A small network was trained on made-up records. Each row is its average activation on records with the value named, seen along a few directions.
Related values have similar rows: they may be neighbours, one step apart, or belong to one group.
In the rows, 500 means zero.
Strong random noise was added to every row along 7 fixed directions; ignore it. To show where, here is one row again and again, with new noise each time:
[633 517 465 452 565 349 385 283 724 484 441 421 310 434 613 502 535]
[286 585 491 371 892 275 422 613 508 609 205 786 384 762 480 366 523]
[496 475 495 517 609 370 544 463 452 577 322 491 378 486 599 523 583]
[446 455 653 549 672 248 543 577 304 627 349 627 437 443 529 460 553]
[399 485 605 530 506 414 595 624 343 570 417 657 589 509 524 499 443]
[485 527 545 559 509 513 531 498 440 520 485 466 390 457 532 562 541]
[680 384 550 574 394 359 531 411 369 573 534 323 670 290 457 428 550]
[587 505 583 520 495 447 470 497 483 521 532 499 420 420 557 511 462]
[305 542 318 455 560 536 607 479 531 535 246 520 549 700 521 524 574]


Values of C:
c10: [488 503 525 537 643 469 486 594 266 565 460 483 376 489 449 488 600]
c3: [528 559 472 536 429 640 511 429 554 465 629 422 396 477 504 537 566]
c12: [636 402 445 527 585 568 469 598 248 613 322 276 412 412 505 484 598]
c1: [270 592 413 488 599 491 562 547 594 459 465 644 577 722 438 513 561]
c7: [563 313 270 520 402 599 656 457 383 532 445 282 767 586 444 434 622]
c2: [327 496 522 570 348 287 674 393 574 441 334 569 802 382 588 630 473]
c4: [510 487 462 413 553 433 462 478 734 438 599 646 536 614 461 468 476]
c9: [322 619 346 424 706 409 406 436 661 495 385 557 544 690 370 420 645]
c11: [367 444 566 508 545 448 527 376 566 472 441 561 417 476 489 493 549]
c6: [473 445 701 545 414 290 396 319 577 439 602 561 521 290 435 485 467]
c8: [581 385 497 427 504 417 432 238 766 423 557 460 393 410 546 446 553]
c5: [569 520 425 419 485 610 448 661 461 494 505 470 540 526 493 485 386]
C is arranged as a 3 by 4 grid.
Question: What is the length, in steps, of the shortest route from c7 to c12?
Answer: 4
A value of C combines one of 3 hidden first parts with one of 4 second parts; all combinations occur once.
Question: Changing only the second part turns c6 into c12. c10 has the same second part as c6; what does that change turn c10 into?
Answer: c5
Question: Changing only the second part turns c3 into c7. c1 has the same second part as c3; what does that change turn c1 into?
Answer: c4

Values of H:
h6: [322 470 838 552 891 324 397 802 201 647 672 834 510 561  97 231 533]
h11: [574 568 236 494 367 667 549 271 707 407 592 232 623 516 446 545 633]
h10: [396 610 734 554 480 379 477 580 589 427 611 779 524 458 538 591 355]
h3: [819 367 336 334 367 502 448 459 605 556 408 448 538 512 764 399 383]
h1: [349 291 384 414 426 401 689 399 655 465 252 655 667 636 690 493 481]
h5: [489 484 525 544 606 493 650 530 599 513 440 628  15 520 865 744 512]
h2: [465 514 573 486 571 357 403 496 464 535 516 551 621 510 383 376 457]
h4: [429 423 491 667 477 350 666 291 372 524 412 338 490 361 487 588 763]
h8: [827 482 770 399 391 358 284 525 584 482 591 627 398 276 673 458 188]
h9: [946 506 665 526 579 392 304 688 409 544 626 405 140 235 748 575 346]
h7: [298 500 416 438 411 293 566 266 678 443 245 531 703 456 563 602 517]
h12: [518 558 246 371 388 762 455 447 623 451 412 404 616 694 477 419 413]
H is arranged as a 3 by 4 grid.
Question: What is the length, in steps, of the shortest route from h1 to h9?
Answer: 5
A value of H combines one of 3 hidden first parts with one of 4 second parts; all combinations occur once.
Question: Changing only the second part turns h10 into h9. h12 has the same second part as h10; what does that change turn h12 into?
Answer: h8
Question: Changing only the second part turns h3 into h1. h4 has the same second part as h3; what does that change turn h4 into?
Answer: h6

Values of T:
t5: [625 638 595 410 550 476 279 732 523 459 716 585 554 520 414 397 306]
t7: [294 675 637 469 446 567 372 655 495 408 615 716 637 529 346 492 284]
t12: [548 562 592 407 234 625 341 393 588 427 804 458 696 389 298 398 281]
t2: [218 537 343 618 514 530 782 470 511 516 354 425 555 553 465 673 736]
t13: [399 574 741 639 560 640 419 467 353 432 637 517 130 396 465 603 566]
t3: [586 465 443 450 495 220 448 316 835 483 528 611 596 514 625 410 452]
t6: [571 545 262 347 535 787 389 711 517 522 327 377 536 731 436 413 432]
t11: [526 538 363 523 397 547 551 501 392 567 387 307 785 512 437 490 551]
t9: [365 415 449 614 373 558 748 185 604 453 374 464 408 453 613 718 653]
t8: [372 511 578 599 451 763 548 535 499 398 743 492 296 491 441 599 573]
t10: [654 490 889 642 643  62 479 607 283 594 582 714 320 231 671 550 462]
t1: [574 380 358 464 406 777 596 544 355 499 456 385 464 569 514 513 499]
t4: [636 229 329 583 315 442 779 339 443 542 403 214 759 394 620 532 689]
T is arranged as a ring.
Question: A walk along T starts at t11 and steps to its neighbour t7. Put t13, t3, t9, t1 in the order it reaches them.
Answer: t13, t1, t9, t3
Question: Name the neighbours of t10, in listed order.
Answer: t5, t2
Question: What is the length, in steps, of the shortest route from t8 to t6?
Answer: 5
